These are the activations of a small neural network, seen along a few directions. Each row is one input.
Each table varies a few parts of the input and shows all the possible inputs, shuffled.
Descriptions start from the smaller parts, as in this example, which fits no table here: one of 5 places around a ring, together with either a single point or one of 9 places along a line or (one of 3 separate values, together with one of 4 places along a line).
Shared parts are said once, and a part with two or three values counts as separate values.

Other details of the inputs vary at random and push rows far along two fixed directions, the same in every table; ignore that.

A family of inputs:
x1: [ -7 -15  -4  11  -4 -11  14  -7 -21 -14 -30  16 -20  15]
x2: [ 16   7  20 -42  12   0 -26  13  11  18  59 -12   1  10]
x3: [ 15  11  -9 -14  17   7 -33  23  16   0  38  -3 -31 -13]
x4: [ -2 -27 -25 -28  14 -24 -13  25 -10  10  22  30 -39  10]
x5: [  9   0  -8 -14   6  -5 -34  28  20  -2  43 -14 -12 -17]
x6: [  8  22  12  19  11  24  -5 -17   8  -2  -8   3   6 -11]
x7: [  0  12  11  17  -8  13   2  -8  13  -8  -2 -20  20 -12]
x8: [ -9  -9 -10   6 -11 -10  23  -3 -22  -5 -29   9 -18  19]
x9: [  5  22   9  16   4  26   5 -15  12   3  -4  -2   7  -9]
x10: [ 14   9  19 -36   0  -2 -27  17   9   5  58 -25 -12  12]
x11: [-14 -18 -10   2 -21 -23  20   0 -18  -9 -27  -6   1  15]
x12: [  3  15   9   9   3  14   2 -11  11   8  -3 -11  33 -14]
x13: [  7  28   4  11   2  25   4 -16   8   6  -8  -7   9  -7]
x14: [  8  22  11  26  -4  23  -3 -11   8 -13  -9 -10  -6  -9]
x15: [-13 -25  -1   9 -12 -24  11  -2 -18 -18 -27   4  -1  11]
x16: [-15 -21  -7  -2  -8 -20  19  -4 -17   3 -22   9  12  12]
x17: [  8   8 -16 -23   0  -5 -26  29  19   4  41 -24  -9 -13]
x18: [ 11  12 -12 -16  10   9 -23  24  19   6  42  -7 -30 -11]
x19: [ 11  19  12  17  15  27  -3 -18  10   6  -6   9  13 -13]
x20: [ -4 -21 -30 -34  10 -24  -5  28 -11  16  21  22 -37  13]
x21: [  6  24  10  23  -7  24   1  -8   8 -12  -9 -10  -5  -9]
x22: [-15 -25  -2   1  -7 -19  16  -4 -15  -2 -22  15  11   8]
x23: [-13 -26  -1   3  -1 -22  11  -7 -16  -5 -24  16  11   8]
x24: [ -8  -9 -13   0  -6  -8  22  -8 -22   1 -28  12 -11  18]
x25: [-12 -27  -2  -2   0 -18  16  -6 -15   4 -21  21  17   6]
x26: [-11 -29  -2   1   3 -19  12  -8 -15   3 -22  22  17   7]
x27: [  5  10  15  14  10  13  -7 -14  12  -1  -4  -3  31 -17]
x28: [ -1  12  12  14  -3  13   2 -10  15  -1  -1 -14  25 -13]
x29: [  2  11  14  18   0  12  -6 -11  12  -5  -3  -9  25 -16]
x30: [ -3 -28   4 -53   1 -35  -8  19 -17  13  39   7 -20  35]
x31: [ 10  27   4   8   9  26   4 -17   9  12  -7  -1  16  -9]
x32: [-14 -25  -3   4 -12 -20  16  -2 -17  -9 -23   9   5   9]
x33: [ 11  13 -12 -12   3   7 -23  28  20   0  40 -13 -36  -9]
x34: [  1  14  13  21 -14  11  -2  -4  12 -16  -6 -23  13 -14]
x35: [ -3 -18 -33 -31  -3 -27  -5  32 -12   4  17   7 -48  17]
x36: [  7   8 -13 -16  -5  -6 -26  34  19  -2  40 -28 -16 -12]
x37: [ 11  20  13  15  18  26  -5 -19   9   4  -7   9  13 -13]
x38: [-10 -34 -25 -27  -8 -38  -7  37  -5  -3  23   0 -31  11]
x39: [  7  27   5  17  -1  25   4 -12   6  -1  -8 -11   3  -7]
x40: [ -7 -17  -5   9  -1  -8  15  -9 -21  -6 -27  22 -14  14]
x41: [  7  21  41   2 -17  13   1 -17   0  -9   8 -32  13  16]
x42: [ 13  10 -11 -22  21  11 -23  20  21  19  43   6 -18 -13]
x43: [-12 -21  -9  -8  -2 -19  19  -7 -16  10 -23  13  19  11]
x44: [  9  21  11  14  11  28   1 -16  10   7  -5   8  13 -13]
x45: [-13 -27  -4  -2   0 -18  20  -7 -13   7 -20  18  17   9]
x46: [  7  23  10  20   0  26   1 -12   8  -6  -7  -4   1 -11]
x47: [-10 -15  -5   3   1  -7  19  -9 -18   2 -25  28  -8  12]
x48: [  1  18   6   9  -5  12   1 -11  11   2  -5 -19  28 -11]
x49: [-13 -26  -2  11 -15 -23  13  -1 -17 -16 -25   4  -2  11]
x50: [  9  25   6  10  11  27   4 -16   8  12  -6   2  15  -9]
x51: [  3  11  14  20  -1  11  -7 -10  10 -14  -6 -16  19 -15]
x52: [-14 -21  -8   1 -12 -21  20  -2 -19  -4 -24   2   7  12]
Description of these inputs: one of 4 places along a line, together with either a single point or (one of 2 separate values, together with one of 6 places along a line).
- The inputs of x41 and x2 match in every part but the place on the line of 4. If x15 is changed in the same way as x41 into x2, which row does it become? => x27
- Change only the place on the line of 6 in x18. List by row number the other rows that result. => x3, x24, x39, x40, x46
- Change only the place on the line of 6 in x22. List by row number the other rows that result. => x16, x23, x28, x29, x48
- A walk changes only the place on the line of 4. It starts at x11 and steps to x17. List the rest of the walk in order. => x48, x43

A family of inputs:
x53: [-12  -9  10  17  -4   0  38 -37 -26   2 -53  19  22  21]
x54: [-16 -13   0  25 -10  -2  39 -28 -21  -2 -56  17  24   9]
x55: [ -2 -10   9   3   5  -1  14 -15 -13   3 -17  18   5  12]
x56: [ 21  32   6   3  16  29 -37  14  39   2  43 -20   2 -35]
x57: [  5  36  15  36 -11  35  13 -23  11  -9 -23 -21  18 -14]
x58: [  0   6   5  15   3  10  -1 -10   6  -2  -9   3  11 -11]
x59: [-14 -29  -3  -4  -2 -21  31 -17 -36   5 -40  34   2  28]
x60: [  5 -15 -33 -40   8 -24 -31  49   3   5  48   5 -53   1]
x61: [ -5 -22 -23 -22   1 -24 -11  27  -7  -1  19  14 -42  10]
x62: [ 18  32  25 -15   1  19 -36  12  35   4  59 -45  20 -19]
x63: [  6  35  16  36  -7  33   9 -26  11 -12 -24 -22  17 -12]
x64: [ -2 -21 -23 -37   9 -22  -3  24  -8  18  24  19 -24  13]
x65: [-10 -36 -14 -36  -6 -43 -13  33  -5   1  30  -5  -8  10]
x66: [-15 -34  -5 -16 -22 -40   9  15 -21 -11  -3  -7 -11  25]
x67: [  1   9  -1  13   4  10   2  -9   6   1 -11  -2  13 -10]
x68: [ 23  37   7   6   8  32 -35  15  35  -6  42 -28 -14 -29]
x69: [-10 -30 -20 -12   2 -27   7  10 -19   3 -12  25 -11  10]
x70: [  7  31  30  27   4  35   6 -34  10   0 -16  -6  29 -10]
- The inputs of x60 and x59 match in every part but one. If x61 is changed in the same way as x60 into x59, which row does it become? => x70
- What is each input in this table made of? => one of 3 separate values, together with either a single point or one of 5 places along a line
- Change only the choice among 3 separate values in x67. List by row number the other rows that result. => x53, x63
- Change only the place on the line of 5 in x56. List by row number the other rows that result. => x54, x58, x67, x69

A family of inputs:
x71: [ -6 -20  -4 -12  -2 -17   7   4 -14   2  -3  12  -9  16]
x72: [ 7 11 -2  3 12 14 -3 -3  3  5  2 11 -9 -5]
x73: [ 2  5  2  1 -2  3 -3  2  5 -1  5 -7  2 -3]
x74: [ 1  5  3 -1  0  4 -3  0  5  2  7 -4  4 -3]
x75: [ 2  3  0  0  2  2 -5  1  6  2  4 -3  9 -7]
x76: [ 0  2  1  3 -2  2 -5  3  6 -4  4 -6  3 -7]
x77: [ 3  4  5 -3  5  3 -5 -2  4  4  6  0  8 -3]
x78: [ 2  5  4 -1 -1  4 -2  0  5  1  6 -6  1 -1]
x79: [  1   4   1   3  -4   1  -5   3   5  -7   4 -11  -1  -4]
x80: [-11   3  22  37 -11  12  38 -46 -17  -7 -61   5  42   7]
x81: [ 6 10 -7  5  9 13 -3  0  5  4 -1  8 -9 -9]
x82: [ 1  3  1  4 -3  2 -5  4  7 -4  4 -8  0 -5]
x83: [ 4  6  7 -2 -1  4 -3 -1  2 -1  7 -7  0  2]
x84: [ -4 -14 -17  -7   8  -8   8   3 -13   7 -10  26 -20   9]
x85: [ 1  4  2  0 -1  3 -3  2  5  0  5 -5  4 -5]
x86: [ -9 -20 -10  -6  -8 -21   5   8 -13  -5  -7   6 -13  12]
x87: [ 3  5  7 -2  1  5 -4 -1  3  2  7 -2  4 -1]
x88: [ -8 -21  -9 -11   0 -18   8   4 -12   5  -4  13  -4  12]
x89: [  2   7   2   1  -5   3  -3   2   3  -3   4 -10  -1  -1]
x90: [ -7 -18  -7 -12  -4 -18   8   5 -14   0  -4   7 -11  16]
x91: [ 2  7  4 -1 -3  3 -3  0  3 -1  6 -9 -1  1]
x92: [ 2  3  0  0  1  3 -3  2  5  2  5 -5  7 -6]
x93: [  1   1  -1   3   2   0  -7   3   7  -1   3  -4   7 -10]
x94: [ 1  1 -1  4  0  1 -5  3  7 -2  4 -6  5 -8]
x95: [  5   9  -8   9   8  11  -5   1   7   0  -1   7 -11 -11]
x96: [ -7 -18  -9 -10  -5 -19   8   7 -14  -2  -6   7 -11  13]
x97: [ 4  7  7 -2 -2  4 -4 -1  1 -1  7 -7 -2  3]
x98: [ 3  3  5 -2  4  4 -4 -2  4  3  7 -2  6 -2]
- What is each input in this table made of? => one of 4 places along a line, together with either a single point or one of 6 places along a line
- The inputs of x73 and x71 match in every part but the place on the line of 4. If x96 is changed in the same way as x73 into x71, which row does it become? => x83
- Change only the place on the line of 4 in x88. List by row number the other rows that result. => x92, x94, x98
- List by row number the other rows that have the place on the line of 4 in common with x93. => x76, x79, x82, x86, x94, x95
- List by row number the other rows that have the place on the line of 4 in common with x84. => x74, x78, x80, x88, x90, x91
